A small network was shown many inputs. Here are its activations along a few directions, one row for each input.
Each table varies a few parts of the input and shows all the possible inputs, shuffled.
A made-up example of a description, with smaller parts first: one of 2 separate values, together with either a single point or one of 9 places along a line or (one of 6 places along a line, together with one of 8 places around a ring).
Shared parts are said once, and a part with two or three values counts as separate values.

Other details of the inputs shift rows strongly along two fixed directions, in all tables alike. That doesn't count.

A family of inputs:
R1: 310 28 110 -181 508 -71 270 -120 -220 -75 -113 88
R2: 196 17 71 -153 155 -11 288 -2 -171 119 -58 9
R3: -103 -124 -114 67 -39 -7 -180 -16 120 -11 105 -18
R4: -97 185 -146 219 -253 241 -393 -145 54 -270 333 -124
R5: -81 -50 -67 94 -18 -116 -176 14 120 -48 91 24
R6: -112 -90 29 -115 -83 -172 177 249 53 300 -211 68
R7: 715 80 -81 121 953 94 -363 -402 -153 -570 316 149
R8: -157 152 99 37 -196 123 20 48 56 -56 47 -106
R9: -131 -80 -25 -143 -152 -126 201 200 37 363 -253 13
R10: -308 162 -85 176 -400 219 -216 -91 33 -260 248 -174
R11: -70 121 69 75 -58 129 67 -86 32 -94 123 -113
R12: -63 76 59 -213 -195 10 290 124 -135 216 -240 -67
R13: -20 11 -247 277 140 109 -519 -198 204 -362 293 27
R14: -138 -33 -225 237 5 76 -405 -160 185 -311 291 0
R15: -203 -77 -78 39 -170 2 -85 123 170 93 3 3
R16: -162 -54 5 -179 -198 -198 274 251 30 432 -321 35
R17: 98 108 101 -140 128 9 229 -3 -105 60 -156 -21
R18: -106 -144 33 -178 -140 -197 225 203 20 351 -216 25
R19: 4 34 -10 -2 -198 81 -65 -24 -60 -43 141 -83
R20: 19 -44 70 210 -31 -25 -165 -57 20 -140 -54 99
R21: -277 -79 -4 -132 -294 -168 274 233 30 374 -228 3
R22: 242 12 183 -209 293 -96 299 -15 -170 45 -153 25
R23: -41 137 123 60 -79 140 30 18 96 -57 98 -87
R24: -357 158 -25 156 -562 187 -234 -22 106 -175 247 -236
R25: -112 106 25 19 -167 123 -41 40 -16 -83 56 -75
R26: -94 -54 -166 84 -17 42 -172 -21 124 16 47 7
R27: 109 7 67 -174 -23 1 199 123 -159 179 -94 31
R28: 28 105 51 59 -70 135 -54 17 26 -41 155 -55
R29: 640 -56 103 -169 718 -92 100 -150 -247 -133 35 139
R30: -240 -94 -138 43 -174 13 -40 33 92 100 29 -21
R31: 122 -93 56 219 71 -68 -223 -168 -27 -249 0 84
R32: 1 -117 -105 56 96 -43 -209 -64 118 -98 119 35
R33: -413 177 94 165 -652 223 -73 47 227 -14 219 -304
R34: 193 -139 108 -39 194 -183 196 -63 -183 49 -298 181
R35: 414 66 121 -137 542 -28 195 -113 -129 -44 -95 63
R36: -261 -124 11 -195 -312 -162 358 254 3 453 -293 0
R37: 222 -43 38 -239 145 -51 308 15 -275 150 -129 57
R38: -74 -154 -10 -153 -6 -86 154 187 42 311 -187 74
R39: -2 1 -175 319 202 70 -545 -129 195 -404 343 54
R40: 308 -99 75 21 338 -130 4 -130 -145 -72 -239 192
Each input here is: one of 4 separate values, together with either a single point or one of 4 places along a line or one of 5 places around a ring.
- The inputs of R25 and R24 match in every part but the choice among 4 separate values. If R15 is changed in the same way as R25 into R24, which row does it become? => R32
- Change only the choice among 4 separate values in R8. List by row number the other rows that result. => R1, R17, R22
- Which other rows agree with R16 in the choice among 4 separate values? List them by row number. => R4, R7, R9, R12, R13, R17, R26, R35, R40
- A walk changes only the place on the ring of 5. It starts at R2 and steps to R37. List the rest of the walk in order. => R10, R1, R11
- Change only the choice among 4 separate values in R26. List by row number the other rows that result. => R3, R30, R38

A family of inputs:
R41: -36 136 183 -181 -147 64 342 130 -65 209 -115 -112
R42: 20 167 -72 231 11 222 -336 -258 -5 -458 387 -103
R43: -55 -53 -142 163 -97 26 -305 -62 69 -151 169 13
R44: 744 -227 -63 -113 953 -190 -99 -217 -268 -201 -40 330
R45: -97 199 -23 247 -110 249 -324 -149 138 -373 406 -163
R46: -115 -124 -14 -131 -9 -146 173 181 94 284 -197 50
R47: -181 -134 -122 -104 -62 -141 142 104 23 246 -223 73
R48: -2 52 31 391 72 59 -436 -215 161 -449 202 26
R49: -160 -136 -46 -176 -122 -159 231 169 -21 326 -263 56
R50: 29 111 128 -191 -104 56 327 50 -194 151 -137 -74
R51: -173 -49 -186 189 81 12 -304 -45 244 -144 145 24
R52: -267 262 23 109 -566 274 -33 -15 7 -59 145 -227
R53: -27 -20 -90 178 -9 32 -318 -29 158 -146 199 9
R54: 25 15 114 -159 -10 -8 260 66 -44 147 -51 -75
R55: 20 -136 68 -174 -118 -124 232 227 -9 400 -233 45
R56: -61 -77 165 -52 -181 -162 261 82 -103 204 -344 61
R57: -45 -96 3 -95 6 -132 97 160 65 206 -130 57
R58: 617 -218 -36 -226 929 -288 89 -112 -267 -61 -183 329
R59: -333 86 23 -27 -578 115 135 82 1 145 39 -202
R60: 97 244 57 121 61 238 -133 -149 13 -277 224 -117
- The inputs of R56 and R48 match in every part but one. If R47 is changed in the same way as R56 into R48, which row does it become? => R51
- What do these inputs look like to the network? => one of 2 separate values, together with either a single point or one of 4 places along a line or one of 5 places along a line
- Change only the choice among 2 separate values in R57. List by row number the other rows that result. => R58
